These are the activations of a small neural network, seen along a few directions. Each row is one input.
Each table varies a few parts of the input and shows all the possible inputs, shuffled.
Descriptions start from the smaller parts, as in this example, which fits no table here: one of 6 places along a line, together with either a single point or one of 9 places around a ring or (one of 3 separate values, together with one of 5 places around a ring).
Shared parts are said once, and a part with two or three values counts as separate values.

Other details of the inputs vary at random and push rows far along two fixed directions, the same in every table; ignore that.

Rows:
R1: [-23  14 -72 -29  -5  24  54 -50 -36  53  -1]
R2: [ -6 -55  44 -36  -5  70  11  12  -2  12 112]
R3: [-55 -19 -14 -62  21 100 -15 -61 -35  26  61]
R4: [-12  41 -84 -16  -2 -25  56 -48 -38  79 -56]
R5: [  6 -32  67   2  19  -6   6  40  48 -11  23]
R6: [-31  50 -82  -6  11 -31  62 -55   3  28 -92]
R7: [-60  54 -23  -5  26 -37 -28 -35  30  38 -75]
R8: [-74 -16 -38 -46  11  85 -20 -59 -21  34  81]
R9: [-19  39 -18 -12   0 -38  33 -29  24  21 -65]
R10: [ 18   3 -10   1   9 -34  28  11 -14  70 -20]
R11: [  1  -7 -47  -2 -13  69  11 -33 -34 -47  59]
R12: [ 12 -22  32 -14   0   4  12  21  -3  44  40]
R13: [-31 -28 -42 -14 -21  68  18 -25 -13 -63  38]
R14: [ 14   8  20   1  27  14 -72  -2 -27 -26  13]
R15: [  2  41 -44 -10  -6 -48  38 -26 -25  84 -59]
R16: [-16  36 -98  16 -16 -25  34 -44 -26  -8 -91]
R17: [  4 -25  54   3  20 -11  12  36  44  -7  12]
R18: [-33 -19  20 -34  -1  52  24 -18  34 -28  45]
R19: [ 11   8  19 -15 -10 -25  12   4  -4  61   0]
R20: [ 22  26  19  33  20 -57 -91  27   1   9 -12]
R21: [ 21 -20  59 -17  -8  -8  -4  31  11  47  41]
R22: [ 10 -23 -14   0 -11  72  -3 -11 -23 -54  83]
R23: [ 68   6  25  55   5 -58 -24  49  -6   0 -24]
R24: [-10  42 -63  10 -25 -44  17 -33 -16  -6 -89]
R25: [  2 -20  18  10 -19   4 -10  18   8 -42   5]
R26: [ 44 -26   5  34   5  19 -12  29 -15 -33  43]
R27: [-16   5 -57   8 -17   6  21 -22 -15 -31 -34]
R28: [-21 -40  15 -17  18  51  30   4  31 -27  48]
R29: [-23 -56  -9  -9 -15  85   8   1  -3 -79  75]
R30: [ 30  -2 101  15  11 -76 -15  61  64  17 -31]
R31: [ 34 -50  63  32   1 -21 -27  72  25 -41  16]
R32: [  14   67 -102   23  -15  -31   25  -55  -47   11  -76]
R33: [-58  31  -5 -35  33  33 -18 -44  12   6 -45]
R34: [  6  21  -3  13 -27 -44  -7   3   4 -16 -56]
R35: [-51 -27   7 -37  11  95 -50 -15 -15 -72  43]
R36: [-12  -7  -9  -1  22  -4  37  -1  26   1 -17]
R37: [-24  13 -12 -14   7  -5  36 -22  23   3 -25]
R38: [ 83   5  83  55  -2 -82 -51  77  12   1 -13]
R39: [ 13 -24 -21   6  -9  71   0 -11 -26 -52  76]
R40: [ 56  28  27  41 -11 -62 -30  31  -6   2 -27]
R41: [-40  -8  11   0   6  12 -73  17  15 -34  11]
R42: [  8  -6 -15  -3 -20  54  -6 -18 -23 -47  64]
R43: [-25  62 -81  -2 -38 -36  22 -59 -21  -5 -97]
R44: [ -4 -22  52 -10  12   5  11  24  44 -12  22]
R45: [ 39  -9  53  10   8 -59   1  49   5  70  -8]
R46: [ -8 -14   3   1 -23  15  -3   3   3 -44   7]
R47: [ 88  -5  72  65  10 -80 -44  84   9   2 -15]
R48: [ 49 -18  93  11   6 -64 -17  72  20  66   9]
Description of these inputs: one of 4 places along a line, together with either one of 2 separate values or one of 10 places along a line.
Changing only the place on the line of 4 turns R29 into R32. The same change can be made to R35. Which row results?
Answer: R14
Changing only the place on the line of 4 turns R47 into R1. The same change can be made to R23. Which row results?
Answer: R4
Start at R43 and move only the place on the line of 10, one step at a time. The first step leads to R34. Which rows follow, in order?
Answer: R46, R25, R24, R13, R29, R27, R31, R16
Which other rows does R44 become when the place on the line of 4 takes its other values? List them by row number.
Answer: R22, R25, R48

Rows:
R49: [-40   6 -85 -38 -11  63  58 -68 -38  22  26]
R50: [-33  16 -82 -35 -10  56  53 -72 -36  22  21]
R51: [ 43 -20  72  34   5 -36 -53  66  16 -18  11]
R52: [ 35 -28  75  24   3 -27 -25  62  30 -20  16]
R53: [ -3  21 -38   7  -9  -2  -3 -21 -19 -14 -22]
R54: [-58  19 -83 -43   1  69  44 -82 -23   9  16]
R55: [  3 -25  13   5  -3  35 -24  12  -4 -41  46]
R56: [ 38 -32  73  27   6 -20 -36  62  21 -24  25]
R57: [-27  44 -27 -11   7 -47  11 -28   8  48 -80]
R58: [  2 -28  13   3  -1  38 -16  11  -2 -42  47]
R59: [-53 -29 -24 -49  -7  92  29 -41  -7 -12  72]
R60: [-23  19 -18 -19   9   0  14 -28   1  27 -25]
R61: [  0 -35  20  -1  -3  43  -5  15   8 -44  55]
R62: [  16   56  -33   24   -7  -83    9   -9   -2   27 -105]
R63: [  23   60  -25   30   -7  -97   -3   -2   -3   30 -114]
R64: [ 30 -28  61  22   3 -10 -36  53  18 -28  28]
R65: [  18   55  -13   19   13 -105    9    3    4   82 -115]
R66: [ -5 -36  35 -22   2  43   4  10   5   3  66]
R67: [ 33 -35  67  23   7 -10 -28  57  22 -27  30]
What is each input in this table made of?
Answer: either (one of 2 separate values, together with one of 4 places along a line) or one of 11 places along a line

Rows:
R68: [ 19 -17  32  10   2  -4 -13  27   6  -7  21]
R69: [-21  -5 -20 -14  -2  32  12 -20  -2 -14  15]
R70: [ 14  24 -12  13  -3 -37  -3  -1  -8  16 -40]
R71: [ -6  14 -14   0   0  -7  -5 -11  -4   2 -19]
R72: [  7   8  -6   6  -3 -14   6   0  -3   6 -14]
R73: [ -1 -30  34  -4   5  26 -10  20  15 -21  42]
R74: [ 25 -24  50  13   4 -12 -13  41  16  -5  22]
R75: [-37 -19 -53 -30  -9  90  30 -48 -22 -35  61]
R76: [-10  11 -15  -3  -1  -4   5 -13   0   2 -18]
R77: [-10   3 -11  -5   0  11  -3 -11  -3  -7   0]
R78: [  3   4   6  -7   3 -15  11   1  -1  39  -4]
R79: [-18  -2   0 -20   7  13  12 -12   3  26  10]
R80: [ 13  22 -11  12  -3 -37   3  -1  -5  17 -40]
R81: [  0 -28  34  -2   5  25 -16  20  11 -22  42]
R82: [-11   3 -11  -5   0  11  -2 -11  -3  -7   0]
R83: [ 13  22 -11  12  -3 -37   2  -1  -5  17 -40]
R84: [ -7  13 -13  -1   0  -7   0 -11  -2   2 -20]
R85: [  2  14 -19   3  -4 -14  12 -10  -6   9 -23]
R86: [ 25 -20  44  14   3 -10 -21  37   9  -7  22]
R87: [  2   4 -14   2  -4   5   0  -7 -11  -3   2]
R88: [ -9  10 -13  -3  -1  -7   8 -10   3   3 -20]
R89: [ -7  12 -13  -1   0  -7   2 -11  -1   2 -20]
R90: [ 27 -21  48  15   4 -13 -21  41  11  -6  22]
R91: [-12   2 -10  -6   0  11   3 -11   0  -6   0]
Changing only one part turns R68 into R84. The same change can be made to R74. Which row results?
Answer: R88
What is each input in this table made of?
Answer: one of 2 separate values, together with either a single point or one of 11 places along a line
Which other rows does R79 become when the choice among 2 separate values takes its other values? List them by row number.
Answer: R78
